Each row below holds a small network's activations on one input, seen along a few directions.
Each table varies a few parts of the input and shows all the possible inputs, shuffled.
A made-up example of a description, with smaller parts first: one of 2 separate values, together with either a single point or one of 9 places around a ring or (one of 6 places along a line, together with one of 8 places around a ring).
Shared parts are said once, and a part with two or three values counts as separate values.

Table:
R1: [ 1.59  2.79  0.89 -0.68  0.23  0.56 -0.91  2.14 -2.58 -4.79  1.84  0.20
  1.11  0.49 -4.30  3.04  0.43 -1.91  0.34]
R2: [ 2.51  0.13  1.71 -5.34 -1.49 -0.19  0.87  3.12 -3.37 -1.37  1.34  1.97
  0.81  0.13 -3.38  0.93 -2.53 -1.53 -2.18]
R3: [ 1.49  1.41  2.19  0.02  2.54  3.79  2.43  0.19 -2.28 -2.12  2.97 -2.56
  2.25  1.63 -3.68  0.84 -0.65 -1.82 -0.64]
R4: [ 1.32  0.02  3.17 -1.57  0.99  1.23  3.05  1.87 -1.53 -0.88  2.86 -1.69
  1.19  0.47 -4.44 -0.86 -4.43 -0.86 -2.42]
R5: [ 0.84 -2.63 -4.62  8.70  0.47 -2.96 -0.35  0.02 -3.17  5.53 -2.86  4.05
 -1.57 -2.90 -2.69  0.22  0.64 -0.95 -2.18]
R6: [ 1.45  0.59  3.48 -0.55  1.39 -1.06  0.43  3.49 -1.06 -1.78  3.13 -1.62
  0.01 -0.26 -4.07  0.40 -3.31 -1.95 -2.60]
R7: [-4.87  1.81 -1.25  0.42  0.74 -4.23  3.71 -8.49  5.20  3.38 -6.06 -0.32
 -3.95  4.01  7.30  0.28  1.97  0.95 -0.41]
R8: [ 2.05  2.02  2.29  1.07  2.91  1.35 -0.23  1.64 -1.58 -3.24  3.50 -2.48
  0.96  1.01 -3.60  2.11  0.42 -2.37 -0.88]
R9: [-1.97 -1.20 -2.63  4.30 -2.44  0.42 -4.07  1.58  2.28  2.32 -2.25  2.56
  0.72 -5.18  5.36 -5.03  4.55  4.42  2.92]
R10: [-0.96 -0.55 -0.34  1.16 -0.62  0.69 -5.39  0.09  1.41  3.09  0.45  3.78
 -0.78 -6.76  3.30 -6.72  3.19  1.27  6.84]
R11: [ 0.62  1.30  2.27 -2.19 -1.44 -1.80 -0.30  4.14 -2.14 -3.24  1.38  0.88
  0.08 -0.89 -4.65  1.21 -3.26 -2.07 -1.49]
R12: [-4.87 -2.64 -5.32  2.03 -0.09 -2.46 -3.29 -5.54  5.10  4.45 -2.38 -4.12
 -2.42  3.92  6.97 -0.41  1.06  5.18  3.31]
R13: [ 3.44 -0.69  2.48 -3.41 -1.61  2.33  2.29  1.12 -2.15 -1.33  2.08  0.26
  0.51  1.15 -3.18 -0.66 -3.98 -2.01 -2.60]
R14: [ 3.96  1.22  0.01 -4.41 -0.46  1.85  0.43  1.31 -3.55 -2.91  1.35 -0.01
  1.63  0.19 -3.49  2.56  1.77 -1.57 -0.84]
R15: [-3.71 -2.10 -3.40  2.55 -2.77 -0.29 -5.01 -1.24  5.87  3.79 -3.53 -0.72
  0.99 -1.45  8.40 -0.67  3.03  5.72  2.29]
R16: [ 3.15 -0.12  1.08 -2.50  1.07  4.37  2.82  0.72 -3.06 -3.87  0.56  0.00
  1.57  1.84 -2.63  0.82 -0.71 -2.28 -0.65]
R17: [-6.06 -1.34 -2.02  0.40  0.58 -3.59  3.53 -6.17  6.62  2.97 -4.37 -0.20
 -3.12  2.60  8.78  1.94  1.80  1.80  1.20]
- What do these inputs look like to the network? => either a single point or one of 6 places along a line or (one of 2 separate values, together with one of 5 places around a ring)
- Which other rows does R14 become when the choice among 2 separate values takes its other values? List them by row number. => R2

Table:
R18: [ 0.49 -2.79 -2.11  6.36 -0.90  0.95 -6.00  4.34 -2.14  2.62 -0.50  5.70
  1.03 -7.62 -0.89 -4.72  3.64  0.71  2.64]
R19: [ 4.06  1.56  1.15 -0.99  0.34  0.80  3.63  0.87 -4.77 -1.63  0.73  1.55
  0.34  1.07 -5.43  2.52 -2.67 -3.92 -3.11]
R20: [ 0.32  0.75  3.36 -3.58 -0.77 -0.51  1.13 -0.33 -0.47  1.10  0.94 -0.08
  0.18  0.94 -0.34 -0.70 -3.94 -0.01 -0.73]
R21: [ 0.65 -1.39  0.26  1.25  0.13 -1.98  1.43  0.11 -1.44  1.56 -0.35 -0.36
 -0.76  1.73 -2.42  1.26 -2.93 -0.62 -3.67]
R22: [-1.92  1.02 -4.72  2.19  0.61 -1.50  0.58 -3.01  2.94  0.90 -3.62 -1.18
 -0.43  1.55  4.86  3.55  4.35  2.21  0.33]
R23: [-2.01 -0.56 -1.67  3.06  0.47 -3.07  1.09 -2.10  1.97  3.64 -1.84 -1.07
 -1.57  0.79  1.37  0.83 -1.74  0.93 -1.38]
R24: [ 2.14  2.01  4.12 -4.27  2.22  3.36  0.00  3.10 -2.61 -6.08  4.48 -2.11
  2.21  0.71 -5.15  1.30 -0.80 -2.92  0.92]
R25: [ 0.01 -2.84 -0.03  2.22 -2.98  1.98 -6.93  4.81 -1.25  1.51  1.98  5.43
  0.92 -7.47  0.88 -7.28  3.33  1.34  4.37]
R26: [-2.28  0.66 -2.03 -1.23 -1.42  0.14 -0.17 -2.93  4.40 -0.86 -2.03 -1.87
 -0.24  2.04  6.41  0.59  4.12  3.15  1.13]
R27: [-2.79  0.03  1.40 -0.85 -0.84 -2.47  0.31 -1.71  3.62  1.68 -0.18 -1.09
 -2.07  0.72  3.06 -2.17 -2.71  1.34  0.50]
R28: [ 3.19  1.85  4.07 -5.84 -0.27  1.17  2.02  1.85 -3.13 -2.40  2.93  0.18
  1.06  1.00 -3.90  0.83 -3.02 -2.58 -1.86]
R29: [-2.02 -1.08 -4.45  2.89  0.46 -1.27  1.29 -3.74  2.97  2.14 -3.31 -1.51
 -1.59  1.58  3.41  1.88  1.17  1.19  0.28]
R30: [-2.23 -1.07 -1.30 -1.32 -1.04 -0.01  0.56 -3.84  4.14  0.86 -1.65 -2.14
 -1.25  1.95  4.90 -1.21  1.40  2.43  1.03]
R31: [ 2.39  1.84  1.97  0.11  3.98  2.41  1.05  2.57 -4.24 -5.07  2.43 -1.44
  2.17  1.01 -6.76  3.32 -0.20 -3.25 -0.44]
- What do these inputs look like to the network? => one of 2 separate values, together with either a single point or one of 6 places along a line
- The inputs of R25 and R18 match in every part but the choice among 2 separate values. If R20 is changed in the same way as R25 into R18, which row does it become? => R21
- Which other rows does R29 become when the place on the line of 6 takes its other values? List them by row number. => R19, R21, R22, R23, R31

Table:
R32: [-2.07 -2.29 -2.93  3.63 -2.30 -4.42  3.19 -4.14  2.00  6.35 -4.48 -0.30
 -2.11  3.44  3.64  1.03 -2.45  3.16 -5.12]
R33: [ 2.79  3.24  0.34  4.77  3.53  3.28  1.58  4.07 -4.09 -5.71  0.23  1.87
  3.02 -2.12 -5.51  1.38  4.42 -2.46 -1.67]
R34: [ 2.27 -0.90  2.51 -5.38 -0.24 -0.19  3.04 -0.90 -2.64 -0.03  1.57 -3.37
  0.28  5.25 -4.47  4.79 -7.30 -2.54 -3.76]
R35: [ 0.22 -3.49 -0.42  2.47 -2.75  1.48 -3.80  1.46 -1.24  4.85  0.26  5.12
 -0.09 -6.24  0.84 -7.27  0.19  0.90  3.23]
R36: [-1.14  1.25  2.14 -9.58 -4.21  0.38 -2.71 -2.60  3.01  0.35  1.32 -0.24
 -0.27  0.64  6.65 -2.04  0.96  2.64  4.74]
R37: [ 2.18  3.22  3.64  3.71  2.17 -1.93  6.21  3.49 -3.26  0.20  0.85  2.21
 -0.02 -0.84 -6.03 -0.12 -5.75 -3.54 -6.69]
R38: [-0.86  3.86 -1.82 -1.72  2.73  3.30  4.16 -4.96  3.61 -4.68 -1.36 -3.63
  0.28  3.15  4.37  1.84  6.07  0.56  2.47]
R39: [-0.63 -0.79 -3.71  8.45  6.09 -0.64 -2.94  0.63 -0.19 -0.52 -1.87  0.68
 -0.84 -4.11 -2.72 -0.24  5.60 -1.19  2.78]
R40: [-3.54 -0.46 -5.52  5.97  2.37 -1.09 -2.61 -0.92  4.49 -0.91 -3.32 -2.46
 -0.22  0.04  4.29  2.97  6.26  2.48  1.66]
R41: [-1.64 -1.04 -0.13  7.59  4.25 -6.29  1.76 -0.36 -0.11  4.99 -0.99  1.15
 -4.18 -1.98 -3.73 -2.33 -4.17 -1.69 -2.40]
R42: [ 2.80  0.17  2.72 -2.72 -4.25  0.81 -4.59  6.87 -3.66 -1.41  3.91  5.00
  1.31 -4.94 -3.02 -2.53 -1.10 -1.83  0.69]
R43: [-2.01  3.24  2.44 -3.35  1.52 -4.73  5.43 -5.42  4.65 -0.39 -1.37 -3.46
 -4.26  4.95  2.41  0.99 -3.78 -0.59 -2.20]
R44: [-3.63 -3.16 -1.60 -1.00 -5.60 -1.47 -6.46  0.46  3.36  3.99 -1.37  1.79
  0.09 -2.04  6.89 -2.68  0.62  5.04  3.40]
R45: [ 2.84 -2.19  3.71 -8.60 -4.37  6.35 -1.15  2.32 -2.00 -1.47  4.88 -0.66
  3.49  0.61 -0.10 -2.40 -2.13  0.43  0.93]
R46: [ 2.41 -0.66 -1.36 -4.24  1.04  5.16 -1.11 -0.01 -3.91 -5.59  1.76 -3.70
  3.51  4.18 -3.51  6.62  2.56 -1.39  1.92]
- What do these inputs look like to the network? => one of 3 separate values, together with one of 5 places around a ring
- The inputs of R41 and R35 match in every part but the choice among 3 separate values. If R34 is changed in the same way as R41 into R35, which row does it become? => R45
- Which other rows does R39 become when the place on the ring of 5 takes its other values? List them by row number. => R33, R38, R40, R46

Table:
R47: [ 4.43  1.46  4.22 -2.99  0.97  3.02  1.48  4.91 -5.72 -4.54  4.49  0.41
  2.44 -0.09 -8.08  1.50 -3.24 -4.44 -2.31]
R48: [ 0.05 -0.31  0.37 -0.99 -1.33  0.42 -0.80 -0.46  0.88  0.63 -0.34  0.98
 -0.43 -1.38  1.05 -1.87 -0.34  0.05  1.21]
R49: [-0.24  1.44 -0.31 -0.59  0.75  0.18  1.05 -0.79  0.33 -0.84 -0.26 -1.01
  0.50  1.18  1.08  1.44  1.72  0.41 -0.17]
R50: [ 0.60 -0.38 -1.19  0.91 -0.15 -1.01  0.22 -1.25 -0.81  0.85 -1.55  1.13
 -0.95  0.01 -0.68  0.47  0.28 -0.48 -0.39]
R51: [-0.78 -0.90  0.81  0.40 -1.30 -0.04 -2.24  1.56  0.86  0.78  0.53  0.90
  0.32 -1.45  1.52 -2.09 -0.18  1.36  0.65]
R52: [-0.91 -1.05 -0.69  2.88  0.36 -1.06 -1.69  1.56 -0.52  1.99 -0.21  1.18
  0.21 -1.89 -0.17 -0.97  0.35  0.77  0.09]
R53: [ 0.09  0.18 -1.03 -0.47 -0.12  0.95  0.05 -0.64 -0.45 -0.64 -0.40 -0.18
  0.70  0.68  0.78  0.80  2.29  0.61  0.47]
R54: [-0.45  1.08  0.52 -2.15 -0.82 -1.10  0.86 -1.13  0.94  0.24 -0.04 -0.19
 -0.82  0.72  1.16  0.10 -0.77  0.08  0.08]
R55: [ 0.07 -0.33 -1.14  0.71 -0.10  1.54 -1.07  0.64  0.27 -0.21  0.09  0.04
  0.93 -0.64  1.35  0.26  1.70  0.37  1.01]
R56: [-0.65 -0.38 -0.23  1.37  1.22 -1.16  1.80 -1.44  0.88  0.28 -1.01 -1.12
 -1.14  1.30 -0.89  0.41 -1.72 -0.29 -1.19]
R57: [ 0.21  0.75 -0.66  0.94  0.50 -1.51  1.74 -0.94 -0.27  0.65 -1.12  0.44
 -0.85  0.74 -0.17  0.98 -0.20 -0.34 -1.47]
R58: [-0.86  0.08  0.10 -0.14  1.63  0.61  1.28 -0.91  1.11 -0.71  0.31 -2.65
  0.48  1.88  0.66  0.76  0.76  0.78 -0.52]
R59: [-1.01 -0.41  1.02 -1.17 -0.28 -0.57  0.29 -0.84  1.55  0.45  0.64 -1.97
 -0.56  1.92  1.31  0.36 -2.32  0.41 -0.27]
R60: [ 0.51 -0.49 -1.05  1.84  0.33 -0.44 -0.34 -0.64 -0.34  1.46 -1.07  1.46
 -0.74 -1.59 -0.55 -0.78  0.10 -0.50  0.57]
R61: [-1.19 -0.41 -0.63  1.39  0.22  0.52 -1.75  0.86  0.77 -0.84  0.42  0.18
  0.13 -1.71  0.44 -1.73  2.23  0.78  1.95]
R62: [ 0.13 -0.32 -0.10 -1.95 -1.88 -0.35 -0.87 -0.48  0.51  0.44 -0.48  0.39
 -0.22  0.30  1.19  0.36 -0.65  0.43  0.28]
- What do these inputs look like to the network? => either a single point or (one of 3 separate values, together with one of 5 places along a line)
- Which other rows does R48 become when the place on the line of 5 takes its other values? List them by row number. => R51, R54, R59, R62
- Which other rows does R53 become when the place on the line of 5 takes its other values? List them by row number. => R49, R55, R58, R61
